Each row below holds a small network's activations on one input, seen along a few directions.
Each table varies a few parts of the input and shows all the possible inputs, shuffled.
A made-up example of a description, with smaller parts first: ring(5) and (point or ring(9) or (values(3) and line(4))).
Shared parts are said once, and a part with two or three values counts as separate values.
In the rows, 128 means zero.

Other details of the inputs shift rows strongly along three fixed directions, in all tables alike. That doesn't count.

Table:
r1: [113 147 165 175 143 102 129 133 122 154 152  88 157 100 143]
r2: [233  92 180 120 118 159 111 101  48 127  41 152 159 113 136]
r3: [147 158 127 159  72 147  96 148 168 130 135 204 124 176 135]
r4: [196 139 142 207  84  78 104 126 104 144 138 115 161 132 138]
r5: [ 65 156  69 126 132 123 120 159 154  71 132 180 141 183  81]
r6: [106 147  75 122 126 139 113 147 162 116 168 156  96 177 122]
r7: [ 98 140 112 109 154  96 163 101 144 143 185  21 142  88 119]
r8: [102 153  91 108 111 142 117 135 171 121 170 169  95 155 121]
r9: [249  85 179 111  95 154 114 106  58 113  53 136 152 128 132]
r10: [127 163 117 186  88 143 118 130 140 137 117 216 102 165 149]
r11: [ 96 137  91 132 123 148 113 161 184 128 154 147 114 179 127]
r12: [204 166 151 192  81  87 128 105 101 146 139 117 157 130 130]
r13: [ 30 134  82  96 166 151 143 140 194 153 173 130 102 112 116]
r14: [187 148 174 209  82  89 119 130  96 139 149 119 148 124 139]
r15: [124 139 146 162 102  85 139 114 143 142 143  69 144 113 152]
r16: [ 77 134 119 113 171  79 147 107 143 167 174  52 142  60 122]
r17: [ 71 123 115 136 181  89 135 129 153 163 163  31 164  85 133]
r18: [188  60 163  61 124 142 114 113  89 115  79 107 137  96 128]
r19: [193 157 172 197  87  78 120 125  87 135 151 121 140 129 137]
r20: [188 173 152 201 104  92 125 101  91 160 127 133 163 116 134]
r21: [170  66 164  89 150 134 143 111  84 124  48 115 120  90 147]
r22: [178  68 163  99 155 165 144 119  96 136  55 109 148  88 129]
r23: [142 174 113 159  97 141  93 128 135 133 136 228 114 157 134]
r24: [146 164  99 176 112 133  97 145 130 137 130 216 112 181 130]
r25: [187 158 136 203 112  76  93 112  82 145 133 134 164 122 144]
r26: [ 96 159 130 159 107  53 151 108 105  88 118  93 174 109 110]
r27: [ 93 154  91 120 106 138 135 127 164 112 157 159  78 168 139]
r28: [108  49 159  60 183 147 157 121 125 131  61  55 134  70 149]
r29: [ 73 141 128 132 173 110 159 113 157 169 161  31 166  78 128]
r30: [130  45 141  42 170 251 132 178 129  96  42 220  68 156 125]
r31: [149 164 115 164  71 128 122 129 141 120 131 201  87 185 142]
r32: [157 163 114 170  77 162 124 138 153 132 136 196 114 182 124]
r33: [ 46 145 133 123 166  66 163 133 117  89 163  39 170  87  84]
r34: [ 39 140  94  81 155 153 144 144 167 121 203 105  80 149 114]
r35: [225  83 181 127 113 132 115 103  54 112  30 157 134 106 160]
r36: [ 24 145  94  88 179 160 141 141 156 133 188 124  87 136 118]
r37: [154 169 124 169  79 163 117 142 162 131 131 188 129 188 131]
r38: [154  39 103  13 147 235 105 164 128  79  52 203  72 189 117]
r39: [ 42 156  73  89 178 162 156 125 177 140 174 118 101 131 114]
r40: [157 163 114 151  75 134 104 138 149 128 144 214 103 174 125]
r41: [121 151 134 145 127  88 112  97 109 159 159 101 155  87 131]
r42: [127  45 145  33 157 137 155 105 103 110  87  43 113  84 137]
r43: [ 82 164 109 134 146 154 125 146 143 125 167 177  91 155 129]
r44: [108 158 131 148 111  56 128 117 113  97 132 104 193  95  92]
r45: [ 74 128 101 119 180  84 130 109 121 157 178  36 150  85 125]
r46: [136  55 138  33 174 240 132 173 122  92  46 224  61 163 122]
r47: [127  36 149  53 158 139 167 120 125 118  80  44 113  76 138]
r48: [ 36 134 107  98 157 157 150 164 198 127 188  99  95 148 122]
r49: [ 66 177  84 123 122 144 147 140 158  78 129 178 143 175  77]
r50: [148 134 119 156 126  72 125 124 122 143 162  74 142 120 126]
r51: [191 147 157 195  69  80 107 114 114 150 141 128 160 110 136]
r52: [167 165 153 197  86  79 110  87  75 147 124 135 149 116 157]
r53: [176  50 151 103 164 145 121 136  91 131  57 110 146  94 134]
r54: [ 78 152 108 129 131 155 114 146 183 147 145 176 121 143 131]
r55: [139  48 162  41 181 144 154 133 101 103 107  45 115  81 126]
Each input here is: values(5) and (point or (values(2) and line(5))).
Changing only the values(5) part turns r30 into r13. The same change can be made to r1. Which row results?
Answer: r54
Changing only the values(5) part turns r19 into r12. The same change can be made to r48. Which row results?
Answer: r37
Change only the values(2) part in r54. List by row number the other rows that result.
Answer: r3
Change only the line(5) part in r29. List by row number the other rows that result.
Answer: r2, r20, r22, r39
Change only the line(5) part in r3. List by row number the other rows that result.
Answer: r8, r18, r40, r51
Change only the values(2) part in r50. List by row number the other rows that result.
Answer: r24
Change only the values(5) part in r38. List by row number the other rows that result.
Answer: r9, r18, r34, r42

Table:
r56: [ 72 118  75  76 179 161 137 145 178 150 185 108  89 132 117]
r57: [ 33 152  77  74 134 136 158 137 179  89 159 138 102 151  93]
r58: [151  96 145 125 165  81 115 116 115 162 165  34 157  71 140]
r59: [121 122 127 102 169  92 145  90 124 168 177   4 149  57 133]
r60: [152 190 153 206  71  99 135 112 134 152 186 113 123 145 152]
r61: [182  74 164  64 134 145 141 125  81  68  42 115 153 117 105]
r62: [166  62 168  87 162 175 133 148  82  94  36 154 141 111 117]
r63: [140 180  99 193  71  58 111 103 120 137 172 122 142 146 137]
r64: [154 172 158 194 130 102 120  97  89 170 134 125 168 100 144]
r65: [162 106 174 154 109  76 146  98 108 148 130  40 127  84 165]
r66: [150 181 109 200  78  80  89 138 127 130 184 142 147 169 122]
r67: [168 125  98 119  95 170  94 136 135 132 103 231  81 177 154]
r68: [ 47 117  91  54 155 218 144 153 169  91  93 224  74 162 106]
r69: [189 151 126 154  60 126 102 114 108 112 114 191 125 171 121]
r70: [109 192 124 215  97  67 118 107 112 135 144 148 153 117 142]
r71: [ 87 142  91  98 139 131 132 111 164 159 181 109 100 111 128]
r72: [137  86 127  93 158 102 143 120 111 122 141  30 150  93 108]
r73: [156 155 141 178  87  47 124 103  96 101 117 112 166 121 127]
r74: [125 146 104 168  83 190 114 169 227 144  87 216 155 186 126]
r75: [123 154 110 144  96 136 101 170 138  79 125 207 124 198 105]
r76: [223  48 204  89 103 158 142 116  85 118  53 114 113 101 157]
r77: [180  64 172  96 180 171 124 136  74 139  42 132 139  93 131]
r78: [  7 138  94  74 194 148 173 128 167 120 163  85 122 102 105]
r79: [114 184 106 172 103  99 127 147 141  98 161 160 139 174  97]
r80: [164  63 182 109 164 129 119 141  72 105  55 109 167  85 126]
r81: [ 29 138  90 111 194 163 125 159 175 156 169 150 102 139 124]
r82: [ 40 124  70  50 169 142 162 122 177 119 188  59 107 129 100]
r83: [170  74 149  85 121 218 134 167 140 103  82 189  66 181 140]
r84: [144 171 152 216  81  84 114 139 138 155 196 109 126 148 155]
r85: [103  97 138 110 184 103 143 101 104 163 104  66 141  58 149]
r86: [171 148 150 161 103 159 104 121  95 147  78 233 123 143 143]
What is each input in this table made of?
Answer: point or (line(5) and (point or ring(5)))
A walk changes only the line(5) part. It starts at r75 and steps to r79. List the rest of the walk in order.
Answer: r61, r57, r73
Change only the ring(5) part in r67. List by row number the other rows that result.
Answer: r63, r70, r73, r85

Table:
r87: [167 163 128 190  76 120 100 142 146 141 166 151 133 169 140]
r88: [ 84 105 109  85 155 121 136 150 150 103 140  77 135 126 106]
r89: [ 96 109 120  98 119 153 142 148 170 107 125 125 105 154 127]
r90: [124 131 135 134 136 107 147 123 136 135 130  82 167  98 112]
r91: [ 78 147 108 123 125 129 152 131 154 119 164 124  84 148 132]
r92: [ 99 166 129 181 121 110 133 119 140 153 140 132 138 121 147]
r93: [ 98 117 110  92 134 110 148 101 141 133 137  84 112 101 137]
r94: [146 155 149 199  91  78 131 120 133 147 134 108 162 113 139]
r95: [179 118 160 152 130  86 130 109  90 152 154  57 140  96 145]
r96: [189 149 145 162  66 147 106 140 121 100 102 195 141 182 119]
r97: [ 84 158 102 115 133 136 150 129 144 115 171 126 102 150 110]
r98: [ 91 166  99 159 137 139 110 142 142 127 134 193 130 161 122]
r99: [195 129 169 165 111 125 101 123  86 153 120 155 131 121 152]
r100: [112 106 108 105 146 168 128 153 174 143 133 135 111 139 124]
r101: [163 147 109 120  86 158 111 114 120 110 103 215 111 170 121]
r102: [104 111 154 114 149 111 149 114 116 136 128  83 124  82 142]
r103: [172  60 151  70 152 150 127 140  74  84  63 127 119 122 118]
r104: [140 137 138 143 127 126 106 135  95 113 115 178 129 135 125]
r105: [153 121 150 160 135  67 125 124 103 132 118  71 189  86 119]
r106: [102 145  82 107 133 136 121 118 164 153 175 128  92 139 134]
r107: [168  89 169  89 142 160 130 121  82 109  68 147 132 106 124]
r108: [ 67 162 101 130 153 149 141 128 157 140 147 142 131 132 118]
r109: [125 121 138 144 158 121 126 120 125 175 140  84 145  95 143]
r110: [138  61 108  33 156 167 122 128 108  92  66 151 108 126 115]
What is each input in this table made of?
Answer: line(4) and (point or ring(5))
Changing only the line(4) part turns r99 into r107. The same change can be made to r87. Which row results?
Answer: r96
Change only the ring(5) part in r94. List by row number the other rows that result.
Answer: r89, r91, r92, r102
A walk changes only the line(4) part. It starts at r105 and steps to r90. List the rest of the walk in order.
Answer: r94, r100
A walk changes only the ring(5) part. It starts at r88 and steps to r105. List the rest of the walk in order.
Answer: r98, r104, r103
